A small network was shown many inputs. Here are its activations along a few directions, one row for each input.
In each table, some parts of the input vary, and every possible input appears once, in random order.
A made-up example of a description, with smaller parts first: one of 2 separate values, together with either a single point or one of 9 places along a line or (one of 5 places around a ring, together with one of 6 places along a line).
Shared parts are said once, and a part with two or three values counts as separate values.
In the rows, 128 means zero.

Other details of the inputs shift rows strongly along two fixed directions, in all tables alike. That doesn't count.

Rows:
x1: [138 130 127 146 114 122 158 123 121 128 121 126]
x2: [151 110 134 144 116 131 140 131 128 121 127 137]
x3: [144 142 138 131 118 127 124 116 130 144 133 108]
x4: [ 99 200 116  37 143  90 115 201 135  75 138 213]
x5: [144 130 139 134 112 133 141 111 134 118 131 128]
x6: [130 123 123 127 114 123 122 101 117 130 136 115]
x7: [149 117 142 136 129 129 128 138 124 134 134 110]
x8: [138 139 131 133 111 124 125 123 138 144 130 103]
x9: [144 126 138 143 127 118 120 131 122 144 131 111]
x10: [137 118 140 153 116 124 136 126 125 126 134 134]
x11: [155 128 136 119 118 142 136 127 135 136 135 112]
x12: [143 134 128 136 124 127 148 135 118 142 127 104]
x13: [131 110 123 140 121 118 117 117 105 131 133 119]
x14: [140 120 142 141 126 127 127 137 123 141 141 112]
x15: [123 120 117 129 106 121 123 108 124 130 133 110]
x16: [154 112 137 131 126 134 132 142 127 137 132 115]
x17: [127 118 125 126 114 132 129 107 119 127 147 116]
x18: [144  99 116 132 122 133 129 127 113 123 137 123]
x19: [143 112 116 118 117 138 134 111 125 122 141 119]
x20: [130 116 113 132 122 121 148 118 106 129 130 112]
x21: [129 105 124 139 120 127 124 123 108 128 143 120]
x22: [140 123 137 154 117 114 129 120 123 129 125 133]
x23: [ 88 199 112  51 152  66  91 225 127  98 138 187]
x24: [ 20 125 116 148 234 217 118  91 205 158  27 160]
x25: [140 136 141 128 117 136 131 122 132 141 143 108]
x26: [ 87 213 120  46 143  71 103 191 129  82 136 210]
x27: [149 133 140 123 121 138 132 122 132 133 137 106]
x28: [138 104 122 135 125 129 125 123 109 120 138 118]
x29: [ 28 108 105 127 249 230 114  87 184 148  48 149]
x30: [146 116 138 148 120 126 136 127 125 118 129 132]
x31: [125 108 117 143 113 116 118 124 113 131 130 115]
x32: [133 120 130 157 109 112 131 127 131 129 122 128]
x33: [135 131 141 139 108 130 140 110 134 125 137 130]
Description of these inputs: one of 3 separate values, together with either a single point or (one of 2 separate values, together with one of 5 places along a line).
- Changing only the choice among 3 separate values turns x16 into x2. The same change can be made to x7. Which row results? => x30
- Which other rows agree with x21 in the choice among 3 separate values? List them by row number. => x6, x13, x15, x17, x18, x19, x20, x28, x29, x31
- Change only the choice among 2 separate values in x24. List by row number the other rows that result. => x32

Rows:
x34: [134 132 154 138 150 146 135 135 134 152 119 107]
x35: [ 98 167 134 129 143 150 128 108 174 150  90 133]
x36: [101 128 111 109 155 176 138 116 150 125 107 133]
x37: [113 145 101  79 104  48  88 191  68  94 178 157]
x38: [220  85 157 203  13  86 180  78  99 111 161 104]
x39: [107 134 134 101 161 158 120 110 166 129 115 152]
x40: [131  98 113 139 129 151 140  75 117 128 120 103]
x41: [116 111 129 168 154 117 140 148 141 127 106 171]
x42: [227 103 158 151  50  95 128 135  99 131 188  78]
x43: [131 132 146 170 135 144 127 121 156 172  95  92]
x44: [ 83 190  89  25 106  34  87 192  85  53 182 198]
x45: [129 104 119 138 153 162 133 140 133 145 119 104]
x46: [101 106 107 126 180 153 113 135 115 139 101 126]
x47: [103 157 140 118 159 171 137 108 157 137 110 135]
- Changing only one part turns x44 into x37. The same change can be made to x38. Which row results? => x41
- What is each input in this table made of? => one of 2 separate values, together with either a single point or one of 6 places along a line
- Change only the place on the line of 6 in x45. List by row number the other rows that result. => x34, x37, x42, x43, x46

Rows:
x48: [168 145 144 129  96 114 144 131 130 133 143 108]
x49: [101 123 134 151 156 161 141 108 159 126  91 160]
x50: [ 97 116 120 126 178 169 119 126 143 154 104 114]
x51: [150  92 114 136 103 108 126 125  90 112 152 119]
x52: [ 93 117 122 142 153 161 127  95 154 133  95 141]
x53: [ 87 110 115 140 161 161 123  94 138 135 101 133]
x54: [154 129 131 140  86 107 148 112 119 114 140 130]
x55: [158 134 137 123 102 114 126 127 113 138 156  96]
x56: [163 141 143 126  94 115 130 127 130 135 150 104]
x57: [ 88  97 107 141 164 163 125 103 132 133 101 131]
x58: [163 108 128 126 113 116 121 144 100 135 156  98]
x59: [ 71 208 111  48 162  56  88 233 119  88 132 210]
x60: [172 144 156 137  97 117 146 138 135 129 144 119]
- What is each input in this table made of? => either a single point or (one of 2 separate values, together with one of 6 places along a line)
- Change only the choice among 2 separate values in x54. List by row number the other rows that result. => x48
- Start at x49 and move only the place on the line of 6, one step at a time. The first step leads to x54. Which rows follow, in order? => x52, x53, x57, x51
